Each row below holds a small network's activations on one input, seen along a few directions.
In each table, some parts of the input vary, and every possible input appears once, in random order.
A made-up example of a description, with smaller parts first: one of 4 places along a line, together with either a single point or one of 11 places along a line or (one of 3 separate values, together with one of 5 places around a ring).
Shared parts are said once, and a part with two or three values counts as separate values.
(in the rows, 128 means zero)

Other details of the inputs shift rows strongly along three fixed directions, in all tables alike. That doesn't count.

Table:
x1: [183 179 137 128 145 154 148 191  93 118 113 115]
x2: [162  91 187 118 135 111 141  54 156 108 123 174]
x3: [161 148 132 141 108 128 153 184 130 138  98  94]
x4: [ 57 121  60 142 103 121 141 126 120 171 152 129]
x5: [ 78  99  75 119 112 123 113 151  79 195 129  96]
x6: [149 148 168 145 151 170 154  78 158 108 131 185]
x7: [ 99 148 115 122 105  90 110 184 138 143 127 112]
x8: [148 165 129 122 128 166 141 187 113 140 104  95]
x9: [153 179 152  97 118 145 146 195 131 128 114  97]
x10: [112 102 114 117  80 111 131 151 118 159 130  84]
x11: [187 158 171  89 151 155 166 169  72 130 123 126]
x12: [116 136 105 182  88  74  89 103 204  86 123 126]
x13: [ 88  83 110  81 124 167 143  97  80 162 134 109]
x14: [162 169 143 138 128 159 227 172 122 138 103 124]
x15: [160 140 179  96 168 121 166 134 131 120 106 178]
x16: [ 95 115  80 106 119 152 148 158  65 135 135  97]
x17: [ 88 124  72 123 113 159 130 145 107 145 120  86]
x18: [133  73 128 132 159 156 108  37  86 122 142 173]
x19: [125  57 167 115 154 161 107  48  58 144 148 165]
x20: [171 136 171 107 137 141 200 162 122 118  91 128]
x21: [121 155 135 126 117  55  92 109 200  93 139 166]
x22: [ 99  89  94  96 124 143 131  99  66 142 152 119]
x23: [170 166 142 141 153 169 177 133 122 105 138 172]
x24: [110 112 121 148 152  81  85  77 175 115 143 164]
x25: [103 128 109 150  68  93 110 173 159 124 124  84]
x26: [184 146 184 125 180 114 140  96 158 106 105 203]
x27: [169 184 127 147 145 126 119 188 130 102 134 104]
x28: [135 131 126 176 104  85  87 130 189 109 131 106]
x29: [ 76  92 110 110 105 161 113 133  88 163 131  92]
x30: [ 98 156 105 121  90  66  90 173 161 139 141 109]
x31: [ 84  86  99 136 139 146  93  71 131 131 144 119]
x32: [121  70 124 141 139 129 134  75 124 141 127 123]
x33: [126  74 152 123 164 173 105  68  98 158 137 133]
x34: [115 170  73 175 116  86  73 144 183  66 155 111]
x35: [134 136 163 115 142 148 134 111 147  97 116 149]
x36: [134 141 149 163 144  68  62 102 196 110 142 161]
Each input here is: one of 4 separate values, together with either a single point or (one of 2 separate values, together with one of 4 places along a line).
- The inputs of x10 and x30 match in every part but the choice among 4 separate values. If x20 is changed in the same way as x10 into x30, which row does it become? => x15
- Which other rows does x36 become when the choice among 2 separate values takes its other values? List them by row number. => x24
- Which other rows does x10 become when the choice among 2 separate values takes its other values? List them by row number. => x2
- Which other rows agree with x9 in the choice among 4 separate values? List them by row number. => x6, x8, x13, x17, x29, x31, x33, x35

Table:
x37: [ 73  98  82 120  83 145 115 157  91 169 136  69]
x38: [177 172 177 152 145  94 109 139 187 100 127 162]
x39: [116  59 129 117 140 135 119  71  70 178 141 140]
x40: [143 108 143 134 135 114 113 105 116 139 128 149]
x41: [ 77  93  79 124 118 130 117 142  88 186 135  83]
x42: [197 136 185 118 174 127 157 136 120 120 111 154]
x43: [143 137 124 146 142 139 135 115 130  98 139 137]
x44: [126 131 130 111 136 114 128 130 120 114 131 142]
x45: [116 152  78 139 124 150 139 164 124 120 126  95]
x46: [ 70  78  75 131  92 107 155 129 117 187 125  96]
x47: [112 189 106 133 101  91 106 184 172 104 136 123]
x48: [112 142  77 125 116 119 134 201 113 154 114  71]
x49: [111 155  66 128 106 157 162 189  84 145 133  78]
x50: [ 96  90 121 125 102 141 106 110 109 153 141 105]
x51: [108 126 131 143 112  78  65  70 171  93 154 176]
x52: [197 139 216 104 168 167 164 121 122 122  98 152]
x53: [197 127 200  98 168 167 167 121 115 121 100 141]
x54: [108  59 134 121 144 143 116  79  79 182 140 144]
x55: [148 121 142 113 147 176 231 133  95 155  97 137]
x56: [110 128 125 176 129 119  73  63 178  89 145 163]
x57: [120 153 123 141  77  99 159 167 184 117 106  97]
x58: [130 130 131  71 152 170 188 175  59 176 124 120]
x59: [120 118 118 166 135 123  81  53 173  90 150 158]
x60: [100 173  97 137  80  71 147 174 206 108 120 125]
x61: [171 161 131 121 154 169 188 179  95 113 112 120]
x62: [ 73 102  99 109 125 130 110 113 102 156 139 125]
x63: [189 146 190 121 175 140 150 137 128 132  99 159]
x64: [ 98  84 124 108 129 122 108  68  96 147 152 156]
x65: [162  92 190 129 143 129 110  62 139 101 129 161]
x66: [118 121 131 167 129 127  83  60 165 102 158 167]
x67: [100  82 118 138 147 166 117  56 100 146 144 145]
x68: [138 169 128 147  85  96 101 160 174  93 130 103]
x69: [109 151 100 119  96 140 138 200 116 143 111  62]
x70: [125 103 150 154 108  95  70  72 171  85 140 143]
x71: [177 152 165 104 129 154 172 180  99 128 103 111]
x72: [114 187  95 127 111  89 110 181 175  97 130 107]
x73: [177 152 148 118 153 125 164 185 110 129 105 120]
x74: [203 131 208 103 170 164 163 123 122 112  95 151]
x75: [159 178 139 172 123 110 103 116 185  65 136 162]
x76: [135 166 108 150 119  84  99 166 180 108 125 106]
x77: [104 179 104 123 115 102 115 176 159 116 132 111]
x78: [ 80  93  91 110 120 114 112 108  99 142 151 120]
x79: [ 97  67 119  92 150 150 123  70  80 161 135 147]
x80: [ 97 103 103 147 124 153 110  90 114 136 150 138]
- The inputs of x71 and x75 match in every part but one. If x57 is changed in the same way as x71 into x75, which row does it become? => x55
- The inputs of x45 and x48 match in every part but one. If x59 is changed in the same way as x45 into x48, which row does it become? => x76
- What do these inputs look like to the network? => one of 4 separate values, together with either a single point or (one of 2 separate values, together with one of 5 places around a ring)
- A walk changes only the place on the ring of 5. It starts at x38 and steps to x41. List the rest of the walk in order. => x76, x42, x39
- Which other rows does x56 become when the choice among 2 separate values takes its other values? List them by row number. => x67

Table:
x81: [ 87  22 167  92 124 158 123  44  69 207 130 151]
x82: [152 151 176  95 167 118 139 147 152 137 102 158]
x83: [ 33  90  60 162 103 100  31  69 138 164 181 121]
x84: [158 147 171  88 126 173 202 129 100 124 106 156]
x85: [148 178 125 129 156 162 157 140 129  96 149 164]
x86: [120 133  68 162 117 142 150 172  99 146 113  83]
x87: [170 152 165 186 116  80 123 110 229  75 118 136]
x88: [132 163 129  92 150 143 172 145 133 107 116 151]
x89: [110 142 123 118  73  75  94 173 142 115 135  99]
x90: [111  91  90 134 120 138  73 120  76 134 145  99]
x91: [170  93 182 127 132 118  87  75 144  98 136 140]
x92: [100 139 100 146  83 116  99 172 168 137 123  55]
x93: [160 188 143 149 138  74  67 137 171  75 157 156]
x94: [159 108 151 162 168 109 121  45 152 123 146 206]
x95: [166 120 144  84 177 141 229 168  91 170  87 145]
x96: [116 129 111  65 142 122 154 196  60 163 117  88]
x97: [104  78 119 143 154 195 117  41  86 115 147 156]
x98: [ 94 160  75 145  77 138 132 154 158  98 134  67]
x99: [104 118 102 126  83 112 186 184 114 170 111  95]
x100: [167 160 159 156 153 147 101 138 148 109 109 135]
- What do these inputs look like to the network? => one of 4 separate values, together with one of 5 places around a ring
- Which other rows does x88 become when the place on the ring of 5 takes its other values? List them by row number. => x84, x85, x97, x98
- Which other rows does x84 become when the choice among 4 separate values takes its other values? List them by row number. => x81, x89, x99

Table:
x101: [130 121 141 120 112 133 143 124 126 125 122 128]
x102: [192 229 150 161 163 140 151 161 189  56 120 169]
x103: [158 103 173  76 166 181 174 138  58 177 113 125]
x104: [108  88 148 136 132 100  52  62 145 127 146 157]
x105: [ 69  80  59  89 111 167 198 179  43 221 112  58]
x106: [ 50 118  62 144  88  72  73 125 156 139 150 114]
x107: [ 97 182  69 175  96 119  84 140 178  62 155 112]
x108: [108 148  91 168  84  66  90 155 191 103 132  93]
x109: [133 146 123  81 122 154 184 193  84 151 114  95]
x110: [ 99 134  91 127 103 123 155 169 120 157 122 100]
x111: [106 160  68 145 121 170 123 171 100 126 138  80]
x112: [ 77 114  90 163  76  94  63 121 161 130 146  96]
x113: [120  71 144 151 123 103  88  45 137 126 145 159]
x114: [176 108 186 111 173 119 127  92 113 125 123 178]
x115: [118 137 126 115 129 117 144 138 136 143 129 135]
x116: [173 105 197 122 159 146 135  92 135 132 108 155]
x117: [214 216 164 164 170 136 137 148 177  45 123 168]
x118: [148  69 176 115 159 128 117  45 107 139 140 177]
x119: [182 188 155 103 128 145 206 223 133 116  85  97]
x120: [102  42 147  93 145 147 116  40  71 160 139 162]
- The inputs of x104 and x106 match in every part but one. If x103 is changed in the same way as x104 into x106, which row does it become? => x115
- What do these inputs look like to the network? => one of 4 separate values, together with either a single point or one of 4 places along a line
- Which other rows agree with x109 in the choice among 4 separate values? List them by row number. => x101, x107, x119, x120
